These are the activations of a small neural network, seen along a few directions. Each row is one input.
In each table, some parts of the input vary, and every possible input appears once, in random order.
Descriptions start from the smaller parts, as in this example, which fits no table here: one of 3 separate values, together with either a single point or one of 9 places along a line or (one of 4 places along a line, together with one of 8 places around a ring).
Shared parts are said once, and a part with two or three values counts as separate values.
(in the rows, 128 means zero)

Other details of the inputs vary at random and push rows far along three fixed directions, the same in every table; ignore that.
To show where, the next rows are all for the same input, with only those details redrawn:
[118 124  93 155 120 120 100 105 149 105 134]
[140 124 142 171 158  84 106 145  66  92 143]
[143 100 110 122 121 152 129 122 121 165 118]
[152 159 129  80 121 144 155 127  99 133 138]
[145  99 113 123 123 150 128 126 116 163 118]
[118 127  90 153 117 123 102 103 154 106 133]
[118 126  91 154 118 123 101 103 152 106 133]
[151 164 128  76 118 141 155 122 102 129 138]

Rows:
r1: [130 113 150 123 111 151 129 138 159 162 112]
r2: [120 121  91 158 125 119 109 106 153 105 135]
r3: [131  99 118 120 135 154 132 120 127 156 108]
r4: [120 120  90 151 129 111 114 105 154 104 136]
r5: [126 108 146 125 113 154 132 144 149 164 116]
r6: [115 118 140 131 117 142 134 153 127 184  97]
r7: [139 211 169  51 103 147 177 136 142 117 144]
r8: [132  96 120 121 137 156 136 124 121 160 108]
r9: [103 130 129 158 112 124 106 128 174 107 130]
r10: [143 100 109 123 122 153 129 123 122 164 118]
r11: [129 168 193 152 144  79 117 154 103  83 149]
r12: [147  89 110 121 140 144 141 131 119 172 124]
r13: [132  92 118 118 140 147 140 125 126 159 106]
r14: [109 137 139 156 112 118 104 120 185 114 131]
r15: [128 183 111 111 119 114 128 108 128  78 152]
r16: [136 107 166 172 199  63 110 166  44  89 138]
r17: [150 107 170 127 167 114 130 162  39 136 118]
r18: [133 187 160  62 101 137 171 130 121 119 148]
r19: [148  87 114 126 137 142 141 128 116 168 119]
r20: [ 99 124 123 153 104 118 108 114 172 110 136]
r21: [130 100 120 118 131 159 127 122 120 159 107]
r22: [104 127  99 150 129 132 101 104 153 102 125]
r23: [130 181 109 115 124 114 136 106 132  77 152]
r24: [154 160 123  80 121 142 163 122 111 131 137]
r25: [100 122 126 157 107 115 108 116 165 106 136]
r26: [104 118  98 152 140 119 111 106 159 100 125]
r27: [115 114 141 129 112 139 134 153 126 184  93]
r28: [150  85 115 124 137 145 142 129 115 173 117]
r29: [104 119  95 147 141 112 107 107 161 101 127]
r30: [132 111 160 170 193  67 110 161  51  88 137]
r31: [148  87 110 122 141 142 139 133 117 173 123]
r32: [105 123  99 152 133 126 106 103 158  98 125]
r33: [100 124 125 159 109 121 104 125 171 108 132]
r34: [130 113 157 128 113 148 129 134 158 167 116]
r35: [120 117  87 149 134 111 109 110 156 111 139]
r36: [139 205 166  54 102 146 172 135 146 117 142]
r37: [112 213 145  96 104 115 147 127 150  68 160]
r38: [126 104 143 122 109 151 133 141 145 164 117]
r39: [168 100 166 136 163 109 134 168  30 148 128]
r40: [112 168 173 162 148  66 115 171  74  95 129]
r41: [131 199 160  62 104 147 170 137 139 118 147]
r42: [131  90 120 120 143 151 141 125 122 161 107]
Question: The inputs of r39 and r10 match in every part but one. If r5 is changed in the same way as r39 into r10, which row does it become?
Answer: r41
Question: The inputs of r42 and r13 match in every part but one. If r21 is changed in the same way as r42 into r13, which row does it become?
Answer: r17
Question: What do these inputs look like to the network?
Answer: one of 3 separate values, together with either a single point or one of 5 places along a line or (one of 2 separate values, together with one of 4 places along a line)
Question: Which other rows does r42 become when the choice among 2 separate values takes its other values? List them by row number.
Answer: r28

Rows:
r43: [120 116 132 186 140  99  92 136 115 103 128]
r44: [118  87 114 116 116 174 134 123 146 190  94]
r45: [118  88 101 145 102 149 115 114 178 162 119]
r46: [142  71 150 146 152 126 127 153 107 168 114]
r47: [133 180 170 122 146  92 136 150  65  84 143]
r48: [107  93  94 136 105 154 120 110 189 155 117]
r49: [162 151 153  82 117 140 164 146 103 148 144]
r50: [126  82 121 119 128 171 131 125 147 191  92]
r51: [ 77 147  64 152 101 122 101  82 224  87 133]
r52: [152 164 142  81 120 140 162 143 100 149 130]
r53: [ 83 144  68 155 111 121  99  81 227  89 133]
r54: [131  80 153 143 141 139 121 151  99 164 106]
r55: [132  91 123 112 101 179 130 122 151 190 102]
r56: [107 212 130 102 115 112 139 103 177  51 160]
r57: [ 96 125 108 172 138  99 100 126 143  97 122]
r58: [173 160 125  66 126 148 167 121  83 131 147]
r59: [107 128 112 177 130  89  98 122 143  94 137]
r60: [123 203 130 112 106 115 123 114 147  66 159]
r61: [121 116 115 180 132  94  97 130 138 107 137]
r62: [150  88 184 194 159  79 101 173  62 115 138]
r63: [138  70 146 159 147 123 120 160  82 181 101]
r64: [132 193 173 108 152  96 139 143  86  67 151]
r65: [128  96 178 182 162  81 108 166  72 104 132]
r66: [129  81 113 119 131 165 135 130 148 196  92]
r67: [126 118 102 166 142 100 101 110 111  87 142]
r68: [150 169  92  28 116 185 182  91 148 144 132]
r69: [155 161 126  56 138 146 174 123  80 126 138]
r70: [149 169 164  69 108 147 169 136 114 136 140]
Question: What do these inputs look like to the network?
Answer: one of 4 places along a line, together with either a single point or one of 6 places around a ring
Question: The inputs of r51 and r53 match in every part but the place on the line of 4. If r69 is changed in the same way as r51 into r53, which row does it become?
Answer: r68
Question: Which other rows does r65 become when the place on the ring of 6 takes its other values? List them by row number.
Answer: r44, r48, r51, r54, r57
Question: A walk changes only the place on the line of 4. It starts at r64 and steps to r54. List the rest of the walk in order.
Answer: r55, r60
Question: Which other rows agree with r49 in the place on the line of 4? List them by row number.
Answer: r43, r52, r58, r60, r61, r62
